Questions about the matrix below.
1) Which number is the 3rd entry on the diagonal from the top-right corner?
2) Which number is the last entry, reading row by row?
3) Which number is the largest entry in the last row?
4) Which number is the first entry on the diagonal from the top-right corner?
5) Which number is the largest entry in the first column?
6) Which number is the 1st entry in reading order?
7) Which number is the second entry from the end, reading row by row?
118  152  143  140  139  133  116  143  140  124
130  136  150  139  126  121  137  144  129  153
134  128  146  136  124  118  142  142  125  157
124  123  108  118  129  137  117  112  128  101
136  106  108  115  120  126  138  111  116  127
124  145  152  142  133  125  127  148  136  143
139  111  131  129  118  117  149  129  117  154
117  149  133  132  139  137  108  134  141  108
136  119  140  133  121  118  148  136  120  157
124  125  107  118  130  136  116  112  130  101
1) 142
2) 101
3) 136
4) 124
5) 139
6) 118
7) 130

Questions about the array below.
1) Read off the entry just right of the smallest entry.
2) Read off the largest entry.
3) Read off the smallest entry in the last row.
4) Read off the first entry on the diagonal from the top-right corner.
5) Read off the top-left entry.
6) Read off the top entry of the column that holds the smallest entry.
7) Read off the smallest entry.
8) Read off the entry in the bottom-left corner.
[[127 146 135 126 122 142 136 122 141]
 [127 141 138 124 118 140 137 122 127]
 [126 143 137 125 119 140 136 121 131]
 [126 146 136 126 120 142 136 122 135]
 [125 150 131 129 127 142 135 122 151]]
1) 140
2) 151
3) 122
4) 141
5) 127
6) 122
7) 118
8) 125

Read these off the grid that follows. Indices start at 0.
1) Read off the entry in row 0 and column 2.
2) Read off the entry just left of the largest entry.
3) Read off the entry in row 0 and column 1.
4) Read off the entry in the bottom-left corner.
5) Read off the bottom entry of the column that holds the largest entry.
6) Read off the top-left entry.
7) Read off the entry at row 1, column 1.
8) Read off the entry in the bottom-right corner.
[[120 138 125 136]
 [128 150 134 148]
 [131 121 138 112]
 [141 125 135 127]
 [129 133 143 128]
 [125 127 112 138]
 [133 118 120 119]
 [136 143 128 132]
 [124 152 146 142]
 [128 125 132 132]
 [129 109 111 133]
 [123 131 131 124]
 [146 123 128 123]]
1) 125
2) 124
3) 138
4) 146
5) 123
6) 120
7) 150
8) 123

Read these off the array that follows. Rows and columns are numbered from 0.
1) The entry in the top-right corner?
2) The entry directly below the largest entry?
3) The entry directly below 113?
4) The entry just right of 145?
5) The entry in row 0 and column 2?
6) The entry just right of the largest entry?
7) The entry in row 1 and column 0?
8) The largest entry?
[[139 120 141 122 121 120 126 132 130 130 147 141 134 123 138 141]
 [144 146 141 114 104 132 120 111 124 142 150 153 125 114 146 121]
 [131 149 123 123 120 141 129 106 116 137 127 135 114 120 132 104]
 [143 137 141 116 109 128 123 116 124 139 151 151 126 115 145 127]
 [126 121 124 133 148 130 135 127 119 124 120 118 118 130 124 118]
 [135 126 133 125 140 132 130 119 115 130 130 128 115 122 134 113]
 [115 127 118 138 139 129 128 138 137 121 108 111 134 141 115 129]
 [124 106 128 132 139 117 129 147 134 118 123 116 136 134 122 146]]
1) 141
2) 135
3) 129
4) 127
5) 141
6) 125
7) 144
8) 153

Read these off the matrix that follows.
1) Which number is the entry just left of the largest entry?
2) Which number is the entry just right of 148?
3) Which number is the entry just right of the largest entry?
[[133, 137, 150, 114, 157, 129], [130, 139, 140, 147, 141, 105], [136, 137, 150, 146, 137, 106], [125, 139, 131, 148, 141, 107]]
1) 114
2) 141
3) 129

m = (122, 154, 144, 123, 121, 119, 122, 156, 116, 115, 110, 124)
The first entry from the left is 122
The entry just right of the largest entry -> 116
Give the entry just right of 121.
119
Give the smallest entry.
110
Give the third entry from the left.
144

arr = [[152, 134, 131, 127, 123, 130, 128], [127, 128, 128, 128, 128, 128, 127], [151, 134, 131, 128, 124, 128, 127], [124, 128, 127, 127, 129, 129, 129]]
Which number is the minimum?
Answer: 123
Which number is the maximum?
Answer: 152

Questions about the table below. Rows and columns are numbered from 0.
1) The entry at row 0, column 1?
2) The bottom-left entry?
3) The entry in row 2 and column 0?
4) The entry just left of the largest entry?
5) The entry at row 0, column 0?
6) The entry at row 1, column 1?
7) The entry directly below the largest entry?
[[125 143 135 140 124 100 107 109 116 107 100 149]
 [126 137 125 107 100 145 145 133 148 156 140 131]
 [106 108 110 118 139 119 112 143 140 148 142 135]
 [145 130 148 107 102 139 118 100 102 120 126 105]
 [106 153 102 139 123 136 136 140 118 110 104 120]
 [146 154 151 149 144 116 149 105 151 120 121 118]
 [121 123 150 149 124 142 125 122 119 108 107 127]
 [119 132 109 129 110 128 120 117 130 127 137 106]
 [128 115 110 138 101 117 141 109 109 150 139 109]
 [145 103 139 136 109 107 144 124 136 146 153 103]
 [123 142 130 104 103 131 153 115 128 117 126 103]
 [106 153 146 105 124 118 114 110 124 132 147 135]
 [127 109 114 106 113 126 150 126 101 131 102 128]
 [146 121 139 148 132 110 120 137 116 140 124 146]
 [116 105 137 127 109 123 142 115 131 113 125 103]]
1) 143
2) 116
3) 106
4) 148
5) 125
6) 137
7) 148
